A small network was shown many inputs. Here are its activations along a few directions, one row for each input.
Each table varies a few parts of the input and shows all the possible inputs, shuffled.
Descriptions start from the smaller parts, as in this example, which fits no table here: one of 3 separate values, together with either a single point or one of 11 places around a ring or (one of 6 places along a line, together with one of 8 places around a ring).
Shared parts are said once, and a part with two or three values counts as separate values.

Other details of the inputs shift rows strongly along two fixed directions, in all tables alike. That doesn't count.

A family of inputs:
row 1: -10 16 -2 -17 1 22 9 -3 7 9 -14 -8 2
row 2: 10 -6 -4 20 3 -25 -17 -3 -13 -10 11 9 0
row 3: -17 7 -9 11 -3 3 9 -12 -17 15 4 2 13
row 4: 21 -11 8 9 1 -24 -19 18 1 -10 0 10 -13
row 5: -6 9 -19 33 -3 -5 0 -22 -30 12 15 9 15
row 6: -11 3 -22 8 5 11 -1 -25 -32 -7 20 5 10
row 7: 45 4 19 -10 3 -2 -20 23 6 -15 -7 -3 -28
row 8: -26 -8 3 -23 2 4 10 8 30 0 -13 -9 9
row 9: 9 10 -17 27 0 3 0 -21 -31 1 13 10 3
row 10: 10 5 7 -5 -4 11 10 7 8 2 -9 -5 -14
row 11: -26 -3 7 -16 0 1 13 1 25 17 -15 -8 7
row 12: -13 4 7 -20 -3 27 22 2 18 7 -18 -13 0
row 13: 26 -4 15 15 2 -23 -8 18 1 4 0 5 -7
row 14: -15 -2 -14 -10 0 21 4 -14 -5 -2 3 -1 3
row 15: -9 -11 16 -18 1 -3 3 20 32 -6 -16 -9 -3
row 16: 6 6 -4 7 -4 9 6 -11 -12 3 0 1 -3
row 17: -8 6 -1 7 -6 3 10 -1 1 14 -3 -5 3
row 18: -13 8 -17 25 -5 -1 4 -24 -26 15 11 4 17
row 19: -18 4 -16 28 6 -12 -1 -22 -19 11 14 9 21
row 20: -13 1 -11 -7 1 20 6 -17 0 -5 3 -4 4
row 21: -18 1 -13 24 7 -10 2 -16 -19 11 12 5 22
row 22: -12 3 7 -5 -6 11 15 4 12 15 -12 -10 6
row 23: 4 6 -8 5 -2 7 7 -11 -14 5 0 1 -3
row 24: -28 -5 -19 5 6 -9 -2 -17 -8 0 8 3 16
row 25: -28 -7 1 -16 4 -1 4 2 15 -2 -7 -3 8
row 26: 27 3 5 14 8 -30 -29 15 -8 -12 4 9 -9
row 27: -24 6 -10 -24 5 13 -3 -7 14 -7 -5 -7 12
row 28: 34 -6 1 16 1 -21 -22 8 -13 -24 15 8 -16
row 29: 3 5 -8 20 -5 -9 0 -10 -21 13 6 4 4
row 30: 37 -3 0 18 0 -8 -18 -4 -24 -16 15 7 -16
row 31: 26 -7 -3 16 3 -15 -18 2 -17 -22 16 7 -5
row 32: 30 0 13 16 -9 -13 -8 17 -6 9 -4 7 -15
row 33: 0 5 -5 13 -4 0 7 -3 -10 14 2 0 8
row 34: 5 -5 -2 -2 0 -3 -9 -2 5 -16 5 2 -2
row 35: 28 -10 5 2 -2 -13 -20 13 -1 -19 5 8 -15
row 36: -10 -3 9 -34 -3 26 12 6 22 -3 -10 -11 -7
row 37: -16 -6 -6 -21 1 11 5 -2 17 -10 -2 -7 8
row 38: 14 3 -1 6 -5 7 2 1 -10 3 -3 5 -9
row 39: -17 -1 -1 -25 0 26 13 -3 19 -4 -7 -14 -4
row 40: 8 -2 18 0 -1 -14 -1 17 11 8 -5 2 -5
row 41: -22 3 -10 15 5 -8 5 -12 -6 12 7 1 15
row 42: -11 0 -18 -2 3 13 2 -22 -16 -4 10 -2 5
row 43: -13 -6 6 -13 1 -7 1 10 17 -3 -5 -1 2
row 44: -25 -5 -4 -25 1 13 5 -4 14 -10 -3 -5 7
row 45: 7 -5 -5 16 7 -21 -13 2 -14 -8 15 11 4
row 46: 17 1 25 -9 -11 -2 6 25 18 11 -15 -4 -15
row 47: 9 7 -4 9 -1 6 4 -6 -22 1 4 6 -4
row 48: 6 -5 11 -28 -1 20 8 11 23 -7 -12 -12 -11
row 49: -12 8 -7 -7 0 21 17 -10 -5 9 0 -2 7
row 50: -2 -3 16 -2 -2 -9 3 7 17 10 -11 -3 -1
row 51: -16 -1 -24 5 6 2 -4 -21 -19 -10 22 7 19
row 52: -4 -2 5 -26 0 23 10 3 15 -4 -4 -9 -5
row 53: 12 -1 8 19 4 -23 -9 6 -14 4 6 10 -1
row 54: 20 -9 16 1 1 -22 -12 24 17 -12 -5 0 -18
row 55: -27 0 2 -8 4 3 13 -2 13 17 -4 -3 17
row 56: 29 -11 27 -3 -1 -23 -14 30 26 -14 -12 1 -23
row 57: 25 6 7 5 -4 2 2 7 -11 0 1 5 -14
row 58: 32 -12 21 -17 -4 -12 -13 23 21 -19 -8 -3 -26
row 59: -7 8 -16 7 0 15 13 -16 -17 6 5 1 10
row 60: -16 7 -5 1 -3 9 13 -6 -3 18 1 -2 13
row 61: -4 14 9 -11 -3 6 3 10 14 16 -17 -8 1
row 62: 19 -5 12 -10 0 10 -1 11 7 -12 -4 -7 -15
row 63: 8 -7 2 -6 -3 -4 -9 0 6 -16 2 0 -6
row 64: -5 -3 4 6 0 -10 -1 4 4 12 -4 5 3
row 65: 0 -2 -13 6 2 -6 -10 -9 -17 -14 19 8 6
row 66: -25 9 6 -18 6 4 5 5 25 17 -18 -9 12
Description of these inputs: one of 6 places around a ring, together with either a single point or one of 10 places around a ring.
The inputs of row 42 and row 24 match in every part but the place on the ring of 6. If row 30 is changed in the same way as row 42 into row 24, which row does it become? -> row 2
Which other rows does row 10 become when the place on the ring of 10 takes its other values? List them by row number. -> row 9, row 12, row 16, row 23, row 38, row 47, row 49, row 57, row 59
Which other rows agree with row 58 in the place on the ring of 6? List them by row number. -> row 27, row 28, row 31, row 34, row 35, row 37, row 44, row 51, row 63, row 65
Which other rows does row 1 become when the place on the ring of 6 takes its other values? List them by row number. -> row 7, row 26, row 27, row 61, row 66
A walk changes only the place on the ring of 10. It starts at row 60 and steps to row 33. List the rest of the walk in order. -> row 22, row 17, row 5, row 18, row 29, row 32, row 3, row 46

A family of inputs:
row 67: 6 -2 17 -24 -1 -5 -10 13 33 3 -26 -10 -15
row 68: -10 5 -13 6 -2 -7 -19 -11 -7 6 5 8 8
row 69: -11 -1 -9 13 -13 5 4 -11 -10 17 2 2 -1
row 70: 6 0 -18 -7 7 11 -13 -11 -14 -21 11 7 0
row 71: -16 -7 -14 1 -4 -17 -6 -3 -6 1 8 7 9
row 72: 17 -9 -7 2 2 -7 -19 -5 -20 -29 25 4 -11
row 73: -39 11 -4 -19 5 25 22 -9 4 23 -5 -1 22
row 74: -46 15 -21 -21 -2 13 11 -13 4 19 -9 -5 23
row 75: -37 12 -13 -12 10 20 13 -8 6 11 -2 -17 29
row 76: 16 9 -6 20 7 -14 -15 -2 -3 -11 6 4 -2
row 77: -36 -7 -9 -3 0 16 26 -18 19 4 1 -8 26
row 78: 3 6 -8 -1 -3 -17 -14 2 -8 3 5 9 4
row 79: 3 -19 5 -35 1 18 -1 16 26 -25 -12 -8 -17
row 80: -5 11 -14 16 -7 2 -9 -16 -20 16 6 9 8
row 81: -15 1 -17 11 -11 -1 12 -13 -21 18 8 5 8
row 82: -44 -10 -3 -15 -10 10 24 -6 9 11 -6 2 19
row 83: 2 -14 15 -18 -4 -11 -7 13 31 -4 -20 -9 -16
row 84: 25 9 -4 0 -5 12 -7 -8 -25 -12 15 4 -9
row 85: -12 6 -9 8 13 -7 -10 -6 -20 5 17 13 15
row 86: -33 -12 -6 -14 -9 8 19 -18 21 11 -13 -8 8
row 87: -42 13 -18 -14 -2 18 2 -15 7 18 -11 -6 17
row 88: 23 1 10 -36 0 22 -4 22 22 -18 -19 -9 -24
row 89: -41 -7 -10 -11 8 9 11 -7 13 1 5 -15 29
row 90: 18 -13 -1 5 -7 0 -2 -10 -18 -25 21 8 -11
row 91: -49 -7 -16 -13 -4 8 2 -15 15 9 -4 -3 17
row 92: 8 -2 -10 5 -8 16 4 -16 -25 -9 20 0 -9
row 93: 25 11 1 20 9 -10 -13 6 -9 -7 5 0 1
row 94: -12 12 -12 4 19 1 2 -9 -17 9 10 2 15
row 95: 13 -3 -5 25 6 -22 -13 1 -3 -18 9 4 -6
row 96: 7 5 -2 10 2 -19 -18 6 -20 -1 8 15 5
row 97: -6 0 -5 17 -8 -3 8 -3 -27 12 7 9 4
row 98: 9 6 16 -24 -3 0 -5 17 29 5 -30 -13 -18
row 99: 17 8 25 -15 0 -1 -7 20 30 -4 -32 -13 -22
row 100: 32 3 3 -5 1 -6 -23 3 -15 -28 16 4 -15
row 101: -8 -5 -10 16 9 -8 -4 -8 -2 -10 12 -1 16
row 102: 8 11 1 14 -1 1 -3 -13 -8 4 -8 0 -1
row 103: 8 -7 31 -17 -5 7 16 30 21 13 -14 -5 -19
row 104: 32 7 11 16 4 -6 -6 11 -12 3 7 0 0
row 105: -48 -7 -7 -17 9 7 12 -5 9 6 3 0 21
row 106: 21 -12 14 -29 -10 28 13 18 22 -11 -17 -10 -30
row 107: 16 -15 32 -12 -11 -6 7 18 39 -8 -27 -9 -24
row 108: 21 -3 -2 26 -8 -13 -5 -8 -20 8 3 2 -14
row 109: -11 8 -3 -9 -5 10 6 -13 8 16 -16 -7 3
row 110: 21 15 -4 21 7 -12 -12 3 -7 -9 0 1 -8
row 111: -36 12 -16 -18 -8 16 18 -14 2 24 -9 -1 21
row 112: 25 2 8 12 9 -16 -18 13 -6 -7 11 -1 3
row 113: 24 -6 31 -8 -7 8 15 28 35 2 -20 -16 -19
row 114: 10 -9 3 11 15 -22 -9 6 -11 -6 17 8 1
row 115: 20 6 27 -13 -1 12 8 22 33 4 -20 -12 -7
row 116: -50 -7 -18 -15 -12 9 26 -20 10 17 -1 1 23
row 117: 4 12 -11 -12 2 14 -8 -10 -18 -16 10 -3 -4
row 118: 20 3 -7 -6 1 23 -3 -5 -14 -10 0 4 -10
row 119: -37 -4 -13 0 -3 13 26 -20 20 1 -3 -7 15
row 120: 9 -13 -3 21 -13 -16 -9 -4 -9 3 9 13 -6
row 121: 23 -12 7 21 7 -22 1 2 -17 -2 20 14 -3
row 122: 28 -18 -6 6 -4 2 -4 -3 -15 -26 14 12 -15
row 123: 1 -8 -2 13 0 -24 -14 8 -19 -7 10 14 3
row 124: 11 -7 -2 24 4 -24 -19 -6 -10 -16 3 5 -6
row 125: 17 0 3 28 -6 -8 -1 -9 -15 1 -1 0 -13
row 126: 1 9 2 4 -4 -1 0 6 -15 12 -3 10 5
row 127: 11 -17 28 -14 -6 -1 15 24 33 -3 -9 -13 -5
row 128: 14 10 3 10 11 -12 -12 12 -21 3 8 11 -3
row 129: -15 -10 -1 6 0 -4 11 -5 -9 6 14 11 10
row 130: -7 6 -7 4 18 -7 -5 -8 -13 4 15 6 15
row 131: 23 9 6 13 11 -6 -1 3 -19 9 10 9 0
row 132: 12 -6 26 -13 2 6 19 22 19 12 -10 -8 -16
row 133: 23 -9 35 -13 -7 6 15 34 30 6 -16 -20 -17
row 134: 18 15 -6 26 3 -3 -3 -7 -11 0 4 4 -2
row 135: -3 7 -9 12 11 -3 -8 -10 -3 -4 10 0 18
row 136: -12 12 -9 2 2 -3 -5 3 -19 7 -1 7 11
row 137: 20 -3 27 -8 -9 6 17 26 39 0 -25 -15 -28
row 138: 17 6 0 18 6 -19 -23 -7 -9 -10 0 4 -5
The inputs of row 88 and row 70 match in every part but one. If row 117 is changed in the same way as row 88 into row 70, which row does it become? -> row 100
The inputs of row 128 and row 105 match in every part but one. If row 94 is changed in the same way as row 128 into row 105, which row does it become? -> row 114
What is each input in this table made of? -> one of 6 places around a ring, together with either one of 2 separate values or one of 10 places around a ring
Which other rows does row 72 become when the choice among 2 separate values takes its other values? List them by row number. -> row 79
A walk changes only the place on the ring of 6. It starts at row 108 and steps to row 109. List the rest of the walk in order. -> row 98, row 67, row 83, row 86
Which other rows agree with row 92 in the place on the ring of 6? List them by row number. -> row 69, row 81, row 97, row 103, row 106, row 108, row 113, row 125, row 132, row 133, row 137
